Each row below holds a small network's activations on one input, seen along a few directions.
Each table varies a few parts of the input and shows all the possible inputs, shuffled.
A made-up example of a description, with smaller parts first: one of 6 places along a line, together with either a single point or one of 11 places along a line or (one of 3 separate values, together with one of 8 places around a ring).
Shared parts are said once, and a part with two or three values counts as separate values.
In the rows, zero is written as 128.

Rows:
x1: [135 108 117  78 114 128 101  88  58 162  71]
x2: [160 162 102 139 149 184 120  61 117 108  52]
x3: [ 90 104 193 148 120  76 100 138 246 174 178]
x4: [120 173 119 153 112 150 103  56  44 120  78]
x5: [151 104  87  96 163 172 130  80 127 111  51]
x6: [ 93 142 148 168 126 128 158 217 208 111 209]
x7: [ 80  93 126 187 133  92 147 160 191 149 242]
x8: [121 162 112 131 146 152  84  89  39 119  71]
x9: [148 134  97  95 201 164 144 109 118  99  32]
x10: [133 164 115 136 127 181 112  57  66 120  57]
x11: [171 134  76 122 151 195  95  68 114 112  63]
x12: [169 137 101 114 184 190 107  86 118  97  28]
x13: [127  96 110  45 135 140 132  95 115 134  49]
x14: [191 166 205  78  30   8 179 164  61  84 224]
x15: [100 137 130  87 118 116 129  77  69 160  73]
x16: [ 90 140 141 188  96 123 166 188 211 122 213]
x17: [ 84  86 105 179 129 112 139 184 184 136 239]
x18: [219 173 197  70  69  22 157 190  50  74 218]
x19: [107  77 180 139 114  95  83 154 235 173 179]
x20: [120 119  96 127 112 152  90  72  35 121  77]
x21: [ 93 119 117 182  99 138 152 194 213 107 209]
x22: [123 150 129  73 149 134 114 108  56 141  61]
x23: [ 94  89 207 125 129  82  89 172 232 174 164]
x24: [212 151 181  73  33  47 151 174  69  78 229]
x25: [118 123 129  63 140 126 155  83 116 144  50]
x26: [104  98 115 204 136 109 163 222 183 161 215]
x27: [132 151  99  59 162 144 130 120 109 125  40]
x28: [ 78  97 140 161 155 111 150 205 186 143 237]
x29: [146 148 105 131 161 178  89  83  65 100  37]
x30: [113  83 117 208 122 116 164 210 189 165 223]
x31: [142 148 100 118 162 163 147  72 126 121  57]
x32: [157 156  89 140 124 190  76  62  70 102  71]
x33: [101 100 136 206 124 106 171 186 202 175 226]
The inputs of x6 and x21 match in every part but one. If x28 is changed in the same way as x6 into x21, which row does it become?
Answer: x17
Describe the family of inputs behind these rows.
Answer: one of 3 separate values, together with either a single point or one of 4 places along a line or one of 6 places around a ring
List by row number the other rows that have the choice among 3 separate values in common with x14.
Answer: x2, x3, x4, x7, x10, x15, x16, x25, x31, x33

Rows:
x34: [139 164 128 126 123 153 109 104  97 108  88]
x35: [136 143 119 135 115 151 107  84  86 112 100]
x36: [143 139 110 125 151 153 131 118 140 108  92]
x37: [147 114 102 139 143 160 121 103 131 124 110]
x38: [101 125 132 123 163 149 101  97 153 149  62]
x39: [ 94 113 114 123 165 146 119 105 127 156  83]
x40: [147 139 125  82 114 100 135 116  69 121 114]
x41: [106 116 174 168 103  82 142 226 215 133 248]
x42: [125 156 113 126 129 141 130 107  75 115  96]
x43: [167 128 136  86 100 115 122  99  81 121 120]
x44: [109  97 122 135 156 154 101  82 139 161  92]
x45: [136 126  93 124 151 150 151 127 116 116 110]
x46: [113  99 158 185  96  81 155 217 205 145 252]
x47: [169 149 146  75 107 114 126 118  91 110 106]
x48: [ 89 110 149 167 103  71 170 218 193 141 247]
The inputs of x36 and x37 match in every part but one. If x34 is changed in the same way as x36 into x37, which row does it become?
Answer: x35
Describe the family of inputs behind these rows.
Answer: one of 3 separate values, together with either a single point or one of 4 places along a line
Start at x40 and move only the place on the line of 4, one step at a time. The first step leads to x42. Which rows follow, in order?
Answer: x45, x39
Change only the choice among 3 separate values in x39. List by row number the other rows that result.
Answer: x38, x44

Rows:
x49: [135 156 129 124  96 117 132 122  77 108 137]
x50: [105 127 131 151 134 144 108 120 157 136 121]
x51: [111  98 117 119 156 144 108 104 140 150  83]
x52: [109 117 135 129 144 139 118  98 140 155 107]
x53: [140 140 104 158 119 147 142 130  94 107 149]
x54: [135 106 116 103 162 137 120 107 117 149  83]
x55: [105  92 173 149 103  70 152 216 204 154 244]
x56: [111 133 111 164 138 153 128 139 162 130 131]
x57: [159 136 142  85 112 114 129 118 101 102 109]
x58: [155 153 146  97  94  96 130 118  90 116 136]
x59: [152 125 130  95 134 129 127 117 115 119  88]
x60: [119 153 103 161 143 148 141 146 139 110 147]
Describe the family of inputs behind these rows.
Answer: either a single point or one of 11 places around a ring
Start at x59 and move only the place on the ring of 11, one step at a time. The first step leads to x54. Which rows follow, in order?
Answer: x51, x52, x50, x56, x60, x53, x49, x58, x57

Rows:
x61: [123 115 140 101 109 105 124 113 104 137 133]
x62: [152 129 154 112 100  93 119 124 105 125 135]
x63: [130 111 120  91 139 128 155 131 126 146 116]
x64: [129 127 124 155 143 144  91  89 128 139 112]
x65: [109 117 144  97 119 121 126 112 117 155 130]
x66: [152 148 157 126 103 113 116 127 107 107 145]
x67: [134 128  99 137 145 169 131 105 144 122 103]
x68: [132 123 122 109 144 141 125 140 157 139  94]
x69: [118 120 138 135 138 134  94 107 147 133 103]
x70: [108 126 149 116 134 131 100 123 151 147 107]
x71: [162 125 131  97 118 110 151 138 115 105 131]
x72: [126 127  83 148 141 164 140 114 114 125 109]
x73: [164 157 128 114 116 119 143 142 112  90 134]
x74: [ 95 112 147 180 105  90 143 185 192 147 230]
x75: [129 124 106 122 149 146 120 126 161 119  90]
x76: [131 158 144 146 109 131 120 128  98 119 137]
x77: [107 106 163 109 144 111 115 119 140 150 115]
x78: [123 123 111 163 131 149 108  97  95 143 120]
x79: [120 150  91 154 144 150 142 128 100 106 118]
x80: [138 171 111 130 129 140 140 138 107  97 135]
x81: [127 108 136 101 161 120 134 136 143 139 104]
x82: [146 116 114  90 118 115 151 127 112 124 123]
x83: [111 110 139 179 119  99 160 210 201 139 221]
x84: [106 141 119 159 116 150 124 111  96 120 129]
The inputs of x73 and x66 match in every part but one. If x82 is changed in the same way as x73 into x66, which row does it become?
Answer: x61
Describe the family of inputs behind these rows.
Answer: one of 2 separate values, together with either a single point or one of 11 places around a ring
Change only the choice among 2 separate values in x80. List by row number the other rows that result.
Answer: x76
Change only the choice among 2 separate values in x72. List by row number the other rows that result.
Answer: x78
